A small network was shown many inputs. Here are its activations along a few directions, one row for each input.
Each table varies a few parts of the input and shows all the possible inputs, shuffled.
A made-up example of a description, with smaller parts first: one of 5 places around a ring, together with either a single point or one of 11 places along a line or (one of 2 separate values, together with one of 6 places along a line).
Shared parts are said once, and a part with two or three values counts as separate values.
In the rows, 128 means zero.

Other details of the inputs vary at random and push rows far along two fixed directions, the same in every table; ignore that.

Rows:
x1: [125 145 146 132 132 142 110 123 120 122 119]
x2: [110 155 119 118 142 112  50 117 168 107 100]
x3: [133 116 149 119 145 163 146 102 110 121 192]
x4: [104 125 154 123 130 141  70 143 142 102  97]
x5: [113 120 112 135 122 129 130 136 134 121  96]
x6: [124 103 167 114 146 166 140 121 107 108 189]
x7: [119  97  66 158 126 115 249 146  91 129 112]
x8: [165 169 156 137 143 135 123 118  72 128 172]
x9: [163 155 158 136 139 140 120 129  92 141 154]
x10: [116 127 130  79 135 123  44 105 206 111 137]
x11: [139 107  79 153 107 113 233 146 109 147 108]
x12: [163 147 133 146 130 132 171 123  74 140 156]
x13: [130 152  98 123 127 109 128 124 138 126 111]
x14: [115 139 136 142 144 140 104 118 121 114 121]
x15: [123 101  58 128  90  88 169 146 191 150  49]
x16: [115 115 135  88 132 133  63 106 198 116 134]
x17: [103 131  98 121 127 105  77 123 187 118  71]
x18: [127 148 147 145 142 155 118 119  88 116 144]
x19: [139 122 166 129 123 135 113 147 115 122 117]
x20: [101 134 146  93 129 110  35 107 182 130 155]
x21: [158 111  77 144 110 109 226 147 111 166 109]
x22: [122 144 164 154 157 160 124 120  73 108 156]
x23: [154 175 155 143 144 141 118 117  78 121 173]
x24: [150 136  89 114 115  90 122 142 167 150  91]
x25: [116 108 122 122 105 111 112 157 175 124  69]
x26: [158 136 167 143 137 149 143 141  78 140 151]
x27: [156 104 105 146 118 121 229 162  84 151 127]
x28: [114 139 166 121 130 142  62 132 149 112  98]
x29: [127 109 160 116 145 164 132 111 117 115 184]
x30: [100  70  71 121  99  94 203 132 160 160 124]
x31: [ 84  90 156  98 115 118  63 134 188 128 125]
x32: [152 151 129 152 131 135 170 124  81 134 156]
x33: [ 89  92 113  99 105 101  85 121 208 146 108]
x34: [130 117 120 112 103 105  84 139 191 139  61]
x35: [113 111  36 125 102  86 169 135 180 139  57]
x36: [138 134  36 148 122 101 239 126  92 140 128]
x37: [143 138 184 130 130 146  83 133 112 123 128]
x38: [130 145 184 143 147 165 130 135  63 106 160]
x39: [120 138 173 127 144 146 110  99  92 134 216]
x40: [140 167 160 142 147 152 122 113  77 118 162]
Each input here is: one of 5 places along a line, together with either one of 2 separate values or one of 6 places along a line.
Question: Changing only the place on the line of 5 turns x27 into x9. The same change can be made to x38. Which row results?
Answer: x40
Question: Changing only the place on the line of 5 turns x4 into x35. The same change can be made to x25. Which row results?
Answer: x32
Question: Which other rows agree with x8 in the place on the line of 5? List them by row number.
Answer: x2, x10, x13, x20, x23, x24, x36
Question: Which other rows does x14 become when the place on the line of 6 takes its other values? List them by row number.
Answer: x1, x15, x18, x21, x34
Question: Which other rows does x29 become when the choice among 2 separate values takes its other values? List them by row number.
Answer: x30

Rows:
x41: [140 140 128 128 124 122 124 127 132 132 113]
x42: [115 103  70 116  95  81 149 132 183 159  87]
x43: [119 127  99 135 119 107 152 123 131 150 133]
x44: [137 137 124 123 123 117 120 132 130 129 121]
x45: [130 135  95 132 129 109 153 137 123 132 117]
x46: [137 124 133 121 122 121 124 140 134 131 123]
x47: [120 103 102 118 109 106 126 143 187 135  67]
x48: [118 131 114 104 131 121  81 114 182 121 118]
x49: [123 133 100 122 120 104 113 136 160 128  93]
x50: [153 151 113 164 140 138 213 124  47 133 175]
x51: [119 116 108 134 119 126 161 135 128 125 115]
x52: [127 127 156 125 129 136  90 135 140 118 122]
x53: [103  91 100 114 102  96 120 137 191 149  91]
x54: [114 132 146 143 137 136 131 111  94 132 169]
x55: [107  99  90 136 111 113 195 129 125 149 132]
x56: [130 153 144 130 136 131  86 124 137 122 114]
x57: [123 133 178 116 136 140  53 135 142 111 127]
x58: [133 122 148 102 133 137  93 118 157 123 148]
x59: [113 144 165 122 140 137  50 123 137 104 124]
x60: [130 147 172 132 163 169 113  96  78 104 205]
x61: [138 136  97 140 125 123 154 128 125 138 106]
x62: [143 138 120 165 144 144 219 118  46 128 169]
x63: [136 133 156 121 125 132  90 134 141 124 124]
x64: [102 112 116 109 114 113  87 141 185 117  77]
x65: [118 107  85 133 121 115 196 144 117 131 116]
x66: [124  94  73 125 111  96 189 152 149 141  93]
x67: [136 135 123 152 138 145 168 119  83 127 140]
x68: [137 111 113 136 121 131 161 136 128 138 108]
x69: [142 142 176 125 144 145  98 134  97 120 161]
x70: [129 129 133 145 134 146 174 127  89 124 143]
x71: [135 136 123 121 127 115 120 136 128 129 121]
x72: [119 130 180 113 126 132  53 123 149 135 144]
x73: [135 120 148 122 144 152 140 114 110 121 179]
x74: [150 143 125 143 129 131 166 127  87 132 151]
x75: [146 131 104 133 118 122 156 129 125 142 107]
x76: [124 115 108 136 121 135 161 132 126 131 106]
x77: [130 142 160 100 139 140  54 108 157 115 148]
x78: [125 140 142 139 147 138 131 126  87 114 153]
x79: [150 144 179 133 139 159 100 125  98 127 150]
x80: [111 120 143 107 137 146  94 114 153 110 144]
x81: [133 117 120 118 114 113 121 139 167 137  89]
x82: [126 150 166 141 146 151  97 118  95 107 153]
Question: Changing only one part turns x68 into x67. The same change can be made to x66. Which row results?
Answer: x78
Question: Changing only one part turns x41 into x62. The same change can be made to x42. Which row results?
Answer: x54
Question: Describe the family of inputs behind these rows.
Answer: one of 6 places around a ring, together with either one of 2 separate values or one of 5 places along a line
Question: Which other rows does x64 become when the place on the ring of 6 takes its other values? List them by row number.
Answer: x44, x46, x49, x57, x59

Rows:
x83: [128 136 145 125 128 109  83 126 139 142 127]
x84: [129 129 100 121 112 100 118 142 158 132 103]
x85: [125 134 176 125 152 162  61 122 119 101 128]
x86: [122  78  93 102 108 103 149 137 189 151 108]
x87: [123 139 134 135 145 135  89 113 148 116 117]
x88: [138 134 144 144 126 150 162 127  84 144 151]
x89: [118 121  90 151 134 108 186 121  96 140 140]
x90: [114 144 142 123 120 113  87 120 138 125 125]
x91: [119  99  76  99 106  96 148 123 191 144 114]
x92: [130 125 153 126 125 138  90 134 142 146 114]
x93: [117  83  32 128 122  99 243 120 140 149 136]
x94: [144 139 192 131 141 153  64 126 132 123 134]
x95: [103 125 152 128 122 124  92 129 135 121 117]
x96: [135 144 123 141 159 136 159 126  82 118 156]
x97: [158 146 133 134 147 129 158 134  86 136 159]
x98: [118 123 148 136 140 144  95 124 147 114 109]
x99: [148 123 100 115 121 110 118 131 159 139  94]
x100: [124 148 135 122 122 121  86 133 139 115 126]
x101: [128 115 112 115 108 123 128 136 156 120  85]
x102: [153 142 130 144 138 127 152 135  84 138 166]
x103: [139 138 145 134 134 142 168 139  82 117 150]
x104: [128 131 137 147 132 142 161 139  79 117 156]
x105: [144 146 178 145 139 155 130 137  63 119 180]
x106: [134 136 179 104 147 145  54 109 141 126 179]
x107: [130 128 137 142 154 145 164 137  81 116 149]
x108: [143 150 130 143 130 141 157 117  86 146 158]
x109: [129 150 124 146 135 146 158 112  84 135 157]
x110: [138 127 150 116 123 139  93 133 139 119 108]
x111: [136 111 119 114 123 109 127 154 160 137  90]
x112: [145 121 151 118 129 137  90 136 139 128 109]
x113: [142 144 170 141 147 171 135 119  62 106 167]
x114: [105 109 149 106 129 141  96 119 156 115 145]
x115: [141 136 147 149 128 150 169 122  91 122 149]
x116: [120 133  98 114 127 107 125 136 159 119  95]
x117: [119 126 107 122 109  92 119 128 156 143 103]
x118: [129 113 114 144 112 111 193 136  97 148 135]
x119: [107 109  96 103 120 113 126 115 177 127 128]
x120: [143 143 136 114 128 130  87 122 140 121 116]
x121: [110 121 142 131 137 133  87 142 136 112 117]
x122: [115 129  94 124 117 105 118 137 157 121 102]
x123: [ 98  76  82 109 119 110 150 130 187 133 105]
x124: [146 152 133 147 132 142 163 112  93 124 156]
x125: [122  89  81 122 107 117 225 128 129 140 146]
x126: [110  91  48  99  95  86 175 125 201 143  98]
x127: [132 158 165 119 145 152  58 112 121 101 136]
x128: [131 107 115 124 114 107 121 156 157 140  97]
x129: [108 141 138 126 127 116  86 118 137 123 124]
x130: [134 130 157 128 123 138  97 128 149 123 112]
x131: [111 143 191 126 127 139  62 124 118 115 140]
x132: [124 127  84 150 135 128 188 118 101 146 134]
x133: [132 126 102 123 117 111 117 129 162 157  98]
x134: [161 143 136 149 141 137 159 117  94 140 158]
x135: [129 117 118 112 117 111 129 151 159 128  90]
x136: [124 134 138 147 131 154 163 123  82 133 150]
x137: [107 124 143 132 136 145  90 126 139 128 111]
x138: [136 107 115 146 119 109 191 139  98 157 136]
x139: [115 134 151 124 116 142  94 128 141 129 112]
x140: [119 109 155 103 124 136  95 123 158 126 147]
x141: [140 123  82 142 139 127 189 121  98 128 129]
x142: [131 119 104 143 112 122 195 147  98 129 134]
x143: [146 168 165 134 151 151 133 122  66 110 179]
x144: [120 130 151 131 128 143  98 124 148 112 110]
x145: [135 153 128 143 128 143 159 114  85 138 158]
x146: [ 98 102 112 132 122 107 122 135 152 132  94]
x147: [139 146 143 127 128 130  91 117 151 125 119]
x148: [135 146 134 115 125 133  89 119 139 113 115]
x149: [125 146 137 130 133 134  92 113 149 114 117]
x150: [133 135 141 137 142 145 167 137  82 114 150]
x151: [134 133 104 111 122 103 124 140 160 130  97]
x152: [113 122  91 129 129 106 115 137 156 123 101]
Question: Describe the family of inputs behind these rows.
Answer: one of 2 separate values, together with one of 5 places along a line, together with either a single point or one of 6 places around a ring
Question: Changing only the choice among 2 separate values turns x142 into x100. The same change can be made to x105. Which row results?
Answer: x84
Question: Changing only the choice among 2 separate values turns x96 into x107. The same change can be made to x132. Which row results?
Answer: x137
Question: Which other rows does x99 become when the place on the line of 5 takes its other values? List them by row number.
Answer: x120, x127, x141, x148
Question: Which other rows agree with x116 in the choice among 2 separate values and the place on the line of 5? List them by row number.
Answer: x109, x119, x122, x127, x129, x149
Question: Which other rows does x133 become when the place on the ring of 6 takes its other values? List them by row number.
Answer: x83, x97, x99, x102, x134
Question: Which other rows does x134 become when the choice among 2 separate values takes its other values? List them by row number.
Answer: x94
Question: Which other rows does x110 become when the choice among 2 separate values takes its other values? List them by row number.
Answer: x120

Rows:
x153: [151 138 175 145 140 145 160 132  50 135 181]
x154: [140 129 129 115 125 127  94 132 144 123 117]
x155: [ 95  61  52 112  95  86 204 139 182 153 103]
x156: [144 145 153 158 134 165 181 115  59 124 168]
x157: [110 111 139 100 134 139  89 107 157 123 155]
x158: [117 153 131 111 134 119  72 133 157 112 114]
x159: [149 127 140 152 130 139 189 141  54 133 174]
x160: [119 148 133 132 141 120  82 117 137 112 121]
x161: [123 147 154 122 127 147  69 113 133 119 118]
x162: [111 124 129 111 133 124 111 105 147 128 172]
x163: [146 124 116 116 123 117 138 128 134 140 116]
x164: [145 134 168 121 132 140 103 129 131 124 129]
x165: [118 127 119 122 136 124  86 122 152 113  94]
x166: [134 130 147 137 133 145 116 129 135 134 121]
x167: [131  99 114 138 134 147 229 113  88 134 195]
x168: [160 156 144 143 142 131 171 117  62 138 186]
x169: [119  93  55 136 111  97 194 140 168 130  63]
x170: [113 124 143 140 135 127 110 135 116 115 117]
x171: [120 134 120 107 132 128  89 136 156 114 100]
x172: [126 114  46 135 106  83 184 135 171 163  82]
x173: [115 121 118 126 124 120 141 152 126 123 111]
x174: [119 140 160 112 137 144  65 139 158 102 107]
x175: [136 131 164 115 127 139  61 136 161 111 113]
x176: [135 136 133 130 136 140 107 122 128 140 125]
x177: [136 111  45 124  98  76 184 143 170 147  88]
x178: [132 135 141 160 125 146 192 126  50 135 163]
x179: [120 161 152 128 126 132  68 111 137 121 126]
x180: [122 131 162 137 132 139  94 136 121 138 128]
Question: Describe the family of inputs behind these rows.
Answer: one of 4 places along a line, together with either a single point or one of 6 places around a ring
Question: Changing only the place on the line of 4 turns x166 into x180. The same change can be made to x167. Which row results?
Answer: x155
Question: Which other rows does x160 become when the place on the line of 4 takes its other values? List them by row number.
Answer: x165, x169, x170
Question: Which other rows does x154 become when the place on the line of 4 takes its other values? List them by row number.
Answer: x159, x175, x177
